Each row below holds a small network's activations on one input, seen along a few directions.
Each table varies a few parts of the input and shows all the possible inputs, shuffled.
Descriptions start from the smaller parts, as in this example, which fits no table here: ring(8) and (point or ring(11) or (values(2) and line(6))).
Shared parts are said once, and a part with two or three values counts as separate values.
(in the rows, 128 means zero)

Other details of the inputs vary at random and push rows far along two fixed directions, the same in every table; ignore that.

Rows:
r1: [127 151 146 117 130 134 143 108 113 145 121 153 121 107 158 123]
r2: [166 123  75 180 106  41 104 158  86  92 175  89 161 166 106 109]
r3: [139 146 143 145 134 173 123 101 125 153 144 146 106 122 128 122]
r4: [124 151 107 167 126 162 118  82 121 164 149 148  96 126 121 108]
r5: [108  90 158  68 162 152 125 169 174 113  79 121 118  90 140 160]
r6: [ 94 117 143 105 137 190 142 107 162 139 102 116 111 146 131 149]
r7: [ 88 119 147 117 141 179 136  96 151 148 114 110 107 134 121 141]
r8: [133 112 136  97 131  36 113 200 104  78 128  75 189 150 143 131]
r9: [172 141  98 153 119  13 118 170  77 105 177 119 177 169 115 122]
r10: [137 132 153 113 122 154 134 123 144 130 124 147 105 111 136 115]
r11: [127 151 140 126 145 149 131 106 120 165 137 135 131 130 149 130]
r12: [154 122  88 173 104  38 131 159  97  83 175 110 167 182  85 131]
r13: [146 157 102 188  96 134 139  65 118 144 171 181 113 127 103 123]
r14: [136 135 127 137 149 121 131 115 135 158 120 175 124  85 150 147]
r15: [ 94 125 129  81 130 186 133 123 161 137 107 129 105 120 129 128]
r16: [ 90 111 151 110 130 184 141 106 151 149 103  99 107 129 132 149]
r17: [116 132 120 119 117 161 141 122 150 133 122 140 108 121 134 110]
r18: [149 103 136  97 125  54 119 199 110  48 129  82 165 146 122 122]
r19: [145 165  87 190 104 140 131  94 103 162 167 180  98 133 111 109]
r20: [141 148 113 183  97 136 151  79 129 138 157 170 113 126 116 116]
r21: [ 94  99 176  24 148 172 126 166 173 108  84  94 119 121 134 145]
r22: [165 175 113 182 123 124 123  74  98 176 164 180 118 133 145 117]
r23: [184 122 110 169 111  36  98 162  82  88 175  93 158 156 109 115]
r24: [133 149 145 114 127 133 142 110 132 154 128 155 123 114 155 118]
r25: [142 157 110 199  96 133 150  68 104 133 158 178 110 118 118 118]
r26: [125 139 110 168 110 163 123  90 111 161 144 158 103 114 131 106]
r27: [ 65  98 156  34 146 192 146 163 169 107  62  87 113 117 150 136]
r28: [136 140 147 139 137 151 111 102 122 149 141 136 101 121 124 118]
r29: [119  78 121 117 119  58 121 182 116  65 134  60 182 170 108 136]
r30: [122 154 113 173 104 162 126  96 116 151 138 165 100 107 135 109]
r31: [172 121  66 172 119  36 116 166 111  83 131 124 176 135  91 111]
r32: [135 140 145 124 126 154 128 126 125 147 134 151  99 125 121 127]
r33: [ 96 118 170  76 146 165 130 125 133 163  98 118 123 110 165 135]
r34: [171 166 109 183 128 106 133  83 108 173 124 197 132  87 128 117]
r35: [ 81 101 138  55 152 186 127 158 171 121  80  82 118 150 141 140]
r36: [134  88  85 121 141  54 115 200 140  67 123  99 167 132 114 142]
r37: [124 139 149 115 138 142 127 110 119 170 122 120 119 119 157 133]
r38: [127 101  97 111 137  73 113 196 123  70 141  57 178 181 110 125]
r39: [ 55  91 176  55 138 188 145 153 174 111  66  79 124 124 142 158]
r40: [123  94 114 121 134  69 128 180 127  65 143  54 186 187 101 143]
r41: [135  88 107 117 135  56 134 183 143  67  93  84 186 143  92 144]
r42: [180 156 113 190 119 122 124  91 116 151 127 195 115  84 109 113]
r43: [ 96 130 165  47 148 168 136 127 156 151  96 126 123 113 154 143]
r44: [ 81  98 194  40 146 185 125 171 164 113  68  88 114 108 153 144]
r45: [154 174 121 184 130 117 117  67  91 182 170 169 115 121 137 111]
r46: [147 141 138 138 130 158 117 108 128 143 135 148 104 132 132 124]
r47: [144 139 145 160 115 158 117  93 106 158 145 164  99 103 134 112]
r48: [117 114 116 152 135 144 143 109 156 133 116 159 116  99 121 157]
Description of these inputs: line(4) and (values(2) or ring(10)).
The inputs of r13 and r21 match in every part but the line(4) part. If r7 is changed in the same way as r13 into r21, which row does it become? -> r28
Change only the values(2) part in r36. List by row number the other rows that result. -> r31
Which other rows agree with r24 in the line(4) part? List them by row number. -> r1, r8, r9, r11, r14, r22, r33, r34, r37, r43, r45
Start at r2 and move only the ring(10) part, one step at a time. The first step leads to r26. Which rows follow, in order? -> r30, r27, r17, r15, r19, r35, r38, r4

Rows:
r49: [ 83 116 136 106 121 158 147 125 137 130 117 100 130 142 133 138]
r50: [139 138 130 145 131 124 143 101 127 143 110 153 135 108 136 136]
r51: [135 131 100 155 128 143 118 118 134 143 134 156 115 113 129 127]
r52: [130 138 113 124 123 104 140 126 127 126 118 152 141 116 131 124]
r53: [154 157 100 183 106 102 147  92 108 145 145 183 136 106 122 119]
r54: [121 150 112 150 107 178 141  83 137 147 140 166  94 130 110 114]
r55: [143 155 110 139 129 121 134 114 124 142 127 164 125 105 144 113]
r56: [131 148 161 147 126 174 146  67 130 165 132 172  97 107 143 143]
r57: [160 136 107 152 106  42 125 145  97  87 176 137 160 153 114 122]
r58: [123  98 150  93 114 144 116 172 141  75 109  90 117 129 112 111]
r59: [117 115 172  76 155 138 122 138 137 140 116 107 130 124 149 141]
r60: [124 112 119 143 143 119 119 132 140 120 118 117 140 122 112 146]
r61: [114 117 151  57 160 129 126 163 146 142  78 106 136 110 152 139]
r62: [ 94  98 209  37 136 190 129 161 161 109  77 107  97  90 156 136]
r63: [134 132 123 139 125 102 146 123 131 131 114 143 145 118 130 132]
r64: [154 139 138 147 109 122 124 124 113 124 118 164 115  81 137 104]
r65: [106 124 139 104 154 188 127 129 154 157  94 145  97 101 136 142]
r66: [129 147 125 144 125 138 117 107 104 167 148 126 112 136 141 120]
r67: [ 98 120 169  40 167 170 135 160 157 149  59 119 125 100 159 140]
r68: [136 155 146 166 113 156 150  68 127 167 148 184  99 110 135 133]
r69: [122  88  95 126 126  67 132 183 138  68 126  91 171 148  98 147]
r70: [141 135 125 182 105 173 121  95 127 140 130 183  78  74 121 113]
r71: [115 123 143 106 143 179 123 112 146 152 115 115 108 132 124 124]
r72: [114 141 146 101 138 210 127 100 151 177 109 139  78 119 131 126]
r73: [147 113 111  98 137  55 115 190 121  91 117  99 180 139 139 123]
r74: [ 57 101 166  67 140 192 152 132 165 139  81  80 118 141 147 151]
r75: [129  89 123 103 130  81 126 180 137  60 120  58 170 179  98 140]
r76: [145 149 129 152 135 114 129 100 119 152 120 155 140 104 133 128]
r77: [143 150 129 133 124 121 129 118 120 128 157 153 119 124 142 120]
r78: [131 151 118 179 106 178 147  68 137 159 142 169  93 129 108 120]
r79: [ 95 112 168  98 116 181 125 135 130 120 105 103  99 111 145 117]
r80: [145 116 120 104 134  89 110 186 120  86 135  87 152 168 106 119]
r81: [118 127 127 153 120 127 135 106 112 129 139 108 135 151 130 135]
r82: [110 143 149 132 133 214 134  72 152 170 112 146  89 115 120 130]
r83: [158 147  87 185 103  73 109 126  81 123 185 125 151 161 129 103]
r84: [ 94 100 149  77 151 128 118 157 129 126 113  58 147 154 144 134]
r85: [ 73  93 158  81 158 210 146 121 185 141  61 113 104 105 136 169]
r86: [121 145  98 174 116 166 139  80 137 157 135 188  94 102 116 129]
r87: [163 120  86 161 131  57 103 161 108 109 152 118 149 139 108 129]
r88: [133  98 112  86 130  86 109 198 136  70 129  65 164 176 114 120]
r89: [120 120 114 129 111 135 142 130 140 105 133 117 132 149 100 128]
r90: [100 103 148  64 149 112 117 193 124 103 110  57 155 164 139 135]
r91: [134 117 112 149 144 122 115 123 130 140 130 130 129 118 120 133]
r92: [151 121  74 162 125  67 116 159 120  86 156 123 150 141 109 121]
r93: [146 130 148 102 139  97 114 150 117 131 140 119 133 133 139 135]
r94: [164 156 115 170 133 102 121  93 101 167 142 169 134 103 137 112]
r95: [143 158 113 200 113 119 121  75  91 157 169 142 128 138 123 118]
r96: [ 87 110 132  75 138 135 128 166 139 105 116  69 139 156 146 128]
r97: [137 133  86 166  99  57 124 139  89  95 175 110 161 171 112 113]
r98: [113 131 118 169 125 180 148  81 153 163 117 172  96 102 119 143]
r99: [182 147 125 152 125  50 109 156  83 109 176 141 154 146 124 118]
r100: [157 162  88 184 105 135 126  94 115 132 174 164 106 140 110  97]
r101: [142 141 152 141 133 119 124 105 119 139 143 141 132 121 131 137]
r102: [124 111 153  69 141 115 118 172 138 108 121 101 146 138 150 137]
r103: [160 133 113 162 104  53 135 136 100  93 175 137 160 146 111 130]
What is each input in this table made of? -> ring(5) and (point or ring(10))
The inputs of r75 and r81 match in every part but the ring(5) part. If r72 is changed in the same way as r75 into r81, which row does it become? -> r66
Change only the ring(10) part in r94. List by row number the other rows that result. -> r50, r52, r53, r55, r61, r63, r67, r73, r76
Which other rows agree with r103 in the ring(5) part? List them by row number. -> r56, r57, r59, r62, r68, r77, r93, r99, r101, r102
Change only the ring(5) part in r79. List by row number the other rows that result. -> r58, r62, r64, r70
Which other rows agree with r87 in the ring(5) part? List them by row number. -> r51, r60, r65, r69, r70, r85, r86, r91, r92, r98

Rows:
r104: [139 102  77 145 118  76  97 192 107  71 153  64 156 184  91 108]
r105: [156 145 172 105 124  40 114 154  65 114 177  84 176 171 160 119]
r106: [196 159  93 217 116  13 131 108  77 130 171 181 167 115 118 128]
r107: [119  97  94 151 122  58 144 154 130  77 135  81 176 173  91 153]
r108: [128 109 148  57 159 117  99 201 130 115  88  92 137 116 149 122]
r109: [ 67 105 120  68 154 209 128 140 174 155  91  89 101 142 131 136]
r110: [163 167  92 234  67 148 138  54 102 132 183 195  90 124  87  93]
r111: [106 122 187  39 149 199 130 154 167 132  74 141  89  84 162 131]
r112: [193 154 103 214 101  19 131 110  77 111 180 192 167 107 117 124]
r113: [102 140 124 183 100 188 162  52 144 152 137 180  96 109 111 143]
r114: [ 88 174 173 154 102 246 149  15 110 210 168 147  65 152 152 120]
r115: [ 68  92 159  88 118 204 158 123 180 104  85 103 104 121 128 149]
r116: [121 107 143  70 171  90 132 169 147 132  80 102 176 124 150 160]
r117: [138 170 125 131 147 182 117  83 126 218 121 197  82  77 163 114]
r118: [152 118 154  92 147 119  97 168 130 118 117 121 121 104 139 120]
r119: [180 183  88 200 141  96 114  74  89 191 160 198 130  98 145 111]
r120: [ 96 106 194  53 142 174 148 140 167 125  62 132 115  76 165 147]
r121: [149  95  93 145 116  77  95 183 117  59 162  67 148 178  83 113]
r122: [171 120 136 111 114  42 120 185 109  66 132 120 166 122 119 111]
r123: [ 94  90 132  73 123 157 130 183 162  66 111  73 120 160 109 132]
r124: [ 86  99 116 105 149 146 144 135 165 130  96  85 151 160 117 159]
r125: [107 163  95 181 137 216 137  39 142 207 133 172  84 118 129 123]
What is each input in this table made of? -> values(2) and (point or ring(10))
Which other rows agree with r114 in the values(2) part? List them by row number. -> r104, r107, r109, r110, r113, r115, r121, r123, r124, r125
